These are the activations of a small neural network, seen along a few directions. Each row is one input.
In each table, some parts of the input vary, and every possible input appears once, in random order.
A made-up example of a description, with smaller parts first: one of 6 places along a line, together with either a single point or one of 9 places along a line or (one of 3 separate values, together with one of 8 places around a ring).
Shared parts are said once, and a part with two or three values counts as separate values.

Other details of the inputs shift rows strongly along three fixed directions, in all tables alike. That doesn't count.

Rows:
x1: [ -6 -47   9  30 -67  12 -69 -29 -33  14  26  48 -50]
x2: [  9  -2 -24  -2  11  14  19  12   6  54  -7 -34  23]
x3: [ -4 -69 -19  57 -62 -12 -21   8   3 -67  39  37   4]
x4: [ 18   0  59 -16  11  -6 -47  -5 -51  70   9  -7 -28]
x5: [ -1   1 -16  16  -7   7   3   9  14  38   6 -18   9]
x6: [  9 -44  19  23 -13  -9  -5  48 -17  37  19 -31  24]
x7: [  1  28  17 -43  54 -13  19 -16  -3  -8 -26  -1 -10]
x8: [ 11 -62 -15  44 -57   4 -21  32 -24 -53   8   7  16]
x9: [ 15   6  11  -3 -11  31 -10 -29   0  23  16  20 -20]
x10: [  4 -29 -43 -16  29 -11  49  57   7 -40 -37 -35  44]
x11: [ 28  10  17 -50  34  21   9 -41 -23  10 -28  12 -22]
x12: [ -8 -24 -20  18 -25   0 -31   9 -13  38  -4  -9  -4]
x13: [ 26   9  -6 -38  38  22  47 -22   9 -11 -20  -8  21]
x14: [ 43 -31  40 -40  12  17 -28 -54 -55  43  -7  30 -47]
x15: [  5  56  47 -15  15  -2 -12 -76   5 -31  25  53 -41]
x16: [ 42 -22  24 -61  55   7   0  12 -47 105 -30 -31  -8]
x17: [ 13 -44 -26 -11  17 -11  27  48  -4 -22 -27 -24  23]
x18: [  5 -20 -34  -7   3  13   7  24 -11  56 -31 -37  14]
x19: [-17  66   1 -17   9  25  18 -45  37 -18   0  11  -7]
x20: [ 20  22  17   4 -22  35 -22  -9 -24  20  -2  12 -18]
x21: [ -4 -28 -35  23 -31  -2   2  18   4 -69  -6  19  14]
x22: [-22   7 -38  23 -23  -3  -7  27  14   6 -13 -15  10]
x23: [-24   8 -24  29 -48  11 -23  -1   9 -36   5  32 -14]
x24: [ 12 -26  -7   9 -26  30  -6 -14  -4  19  18  11  -7]
x25: [ -2  48  49  -6  18 -20 -19 -16 -10 -34   6  15 -23]
x26: [ -6 -31 -19  25 -33  -2 -38  14 -18  38   2  -1 -10]
x27: [-20 -21 -11  22 -47  12 -34 -21  -6  -7   4  31 -22]
x28: [ 20 -24 -60 -12   6  20  52  43   9 -47 -43 -22  48]
x29: [ -2  52  24 -33  52 -12  22  -5  13  30   1 -15   1]
x30: [-31  78 -10  18 -18  12  11 -26  52 -58  18  30  -5]
x31: [ 17 -64   1  12   0 -19   3  22 -15  -7  18   2   9]
x32: [ 24  26 -46 -51  33  53  60  16   5  29 -61 -40  29]
x33: [-20   0 -35  53 -46  -3 -14  49   5 -11   1 -24  31]
x34: [ 18 -79 -10   4   5 -16  22  32 -14  -2   3 -16  23]
x35: [-11  58  10  -8  14  -1  23 -43  33 -68   9  28  -8]
x36: [ 26 -20 -17 -28  11  19  17  -4 -18 -15 -26  -1   8]
x37: [-32  50  30 -15  18 -30 -27 -16   5  -1   5  10 -27]
x38: [-46  -5  11  32 -18 -39 -15  10  26 -23  35   3  -3]
x39: [-11  -9 -15 -11  20 -23  23  22   6 -45 -19 -11  10]
x40: [-30  -8  50  26 -19 -41 -53 -25  -4  14  53  30 -38]
x41: [ 18 -18  43 -21  26 -12 -20 -11 -26  73  19  -5 -18]
x42: [-36 -68 -21  38 -43 -36 -29  48  -8 -12  13  -7   5]
x43: [-27  76  18   2 -22   8 -34 -54  13 -28  11  54 -46]
x44: [ 16 -28 -10 -48  50   3  28  34 -18  69 -45 -51  25]
x45: [ 76 -31  73 -26   7  30 -31 -55 -63  65  19  23 -33]
x46: [ 21 -41 -50  11  -8  14  49  35  17 -52 -10 -14  53]
x47: [  1 -34  37  42 -27 -29 -26   8 -17 -34  40  20  -4]
x48: [-48  74  -7  -5  16 -34   8  20  42 -46 -10  -8   7]
x49: [-20  90 -35 -21  42  14  64   8  64   0 -32 -52  41]
x50: [-36  88   4  -1  20  -7  10 -34  48  -2   0  -4  -4]
x51: [-19  58  23  -4  32 -30  18 -19  34 -62  15  20  -8]
x52: [-22  52 -45   2  -2  28  55   7  57 -51 -12 -16  31]
x53: [ -3  39  11 -23  47 -17  39  -7  25 -39  -1  -6   8]
x54: [-18 -19 -15  17 -21  -3 -28   1  -6  36  -7  -6 -10]
x55: [ 25 -60 -21 -15  20  -8  20  45 -21   0 -25 -21  21]
x56: [-39   2  16  17  -3 -36 -11   1  25  -9  22   1   0]
x57: [-17  43  58 -10  29 -34 -12 -58  10 -26  25  40 -40]
x58: [  4 -36 -20  28 -23   2 -13  19  -2  40  15 -13  12]
x59: [  1 -29  -3  61 -71  22 -23  15  -1 -18  36  17   7]
x60: [ 56  28  37 -32  42  38   5 -17 -38 123 -11 -34   1]
Each input here is: one of 2 separate values, together with one of 5 places around a ring, together with either a single point or one of 5 places along a line.
Q: The inputs of x13 and x11 match in every part but the choice among 2 separate values. If x38 is changed in the same way as x13 into x11, which row does it become?
A: x42
Q: The inputs of x30 and x43 match in every part but the choice among 2 separate values. If x45 is changed in the same way as x30 into x43, which row does it become?
A: x8
Q: Change only the place on the line of 5 in x22. List by row number the other rows that result.
A: x12, x18, x26, x54
Q: A walk changes only the place on the ring of 5. It starts at x36 and steps to x10. List the rest of the walk in order.
A: x37, x12, x1
Q: Change only the choice among 2 separate values in x31. List by row number the other rows that result.
A: x55
Q: Change only the choice among 2 separate values in x56. List by row number the other rows that result.
A: x44

Rows:
x61: [ 16 -15 -28  -4  22   7  50  40  21  19 -10 -49  53]
x62: [  1  93  38 -11  12  17  -1 -38  14 -15  11  21 -20]
x63: [  7 -42   7  -1 -15 -11 -41  -4 -40   6  -9  22 -30]
x64: [ 11 -77 -30  25 -22  -2  26  32   4 -40   8  -7  35]
x65: [ -47   39  -14   39  -26  -30    1   15   36 -123    4   25    9]
x66: [ 32 -61  44 -14   7 -14 -27 -23 -49  26  14  21 -29]
x67: [ 12   4 -35 -14  24  12  58  70  14 -23 -35 -50  60]
x68: [ 31  82  25 -53  46  34  26 -48  -3  -1 -30   6 -11]
x69: [-18 -19 -66   9 -17  17  39  38  31 -24 -23 -25  40]
x70: [ 46 -77  54 -14   9  -4 -29  -4 -61  73  26   3 -23]
x71: [  14 -109  -42   24  -30   -4    6   36  -14   -9    3   -6   22]
x72: [  7  36   8   7  -7  14 -10  -8   0  25   3  -6   0]
x73: [ 34  49  21 -52  34  31  -7 -54 -27  37 -29  17 -37]
x74: [-42  84   9  21 -19  -5 -30 -30  27 -17  10  20 -27]
x75: [ 10  -9 -12 -10  32  -8  31  42   4  23 -14 -45  39]
x76: [  0  -1   7   7 -20   5 -26 -43  -6 -13  13  40 -33]
x77: [ 16  35 -13 -29  35  29  35  -7  12  52 -22 -31  15]
x78: [  9 -68   0 -23  11  -8 -11  15 -34  54 -13 -12  -8]
x79: [ 8 -2 20  2  7 -3 11 -5  8 -7 24  4  3]
x80: [-16 -83   1  39 -45 -39 -52   8 -27 -27  26  33 -25]
x81: [ 17  68 -13 -31  47  28  58   2  32  21 -24 -41  38]
x82: [-18  17  28 -15   7 -11 -23 -44   3  13  16  28 -39]
x83: [-39  18 -15  46 -29 -29 -12  39  27 -46  11  -7  21]
x84: [  3 -27  -1  36 -38   8  -3   6   7 -21  34  13  10]
x85: [-20  -6 -18  15 -10 -12  -9  34   1  10 -11 -20   9]
x86: [ -4 -31  30   4  -2 -24 -40 -11 -28  55  18   4 -31]
x87: [ 19  40  -5 -24  27  26  45 -21  18 -28 -15  -1  17]
x88: [  0 -25 -16 -24   9   5  -4  24 -20  32 -31 -19   0]
x89: [-74  60 -16  45 -59 -17 -38 -19  44 -81  20  45 -27]
x90: [-15  30  33  -1  10 -14 -23 -41   7  28  23  16 -33]
Q: Describe the family of inputs behind these rows.
A: one of 5 places around a ring, together with one of 6 places around a ring
Q: The inputs of x83 and x85 match in every part but the place on the ring of 6. If x81 is changed in the same way as x83 into x85, which row does it become?
A: x77
Q: Change only the place on the ring of 5 in x66. List by row number the other rows that result.
A: x64, x65, x68, x87
Q: Change only the place on the ring of 5 in x71. List by row number the other rows that result.
A: x63, x73, x76, x80
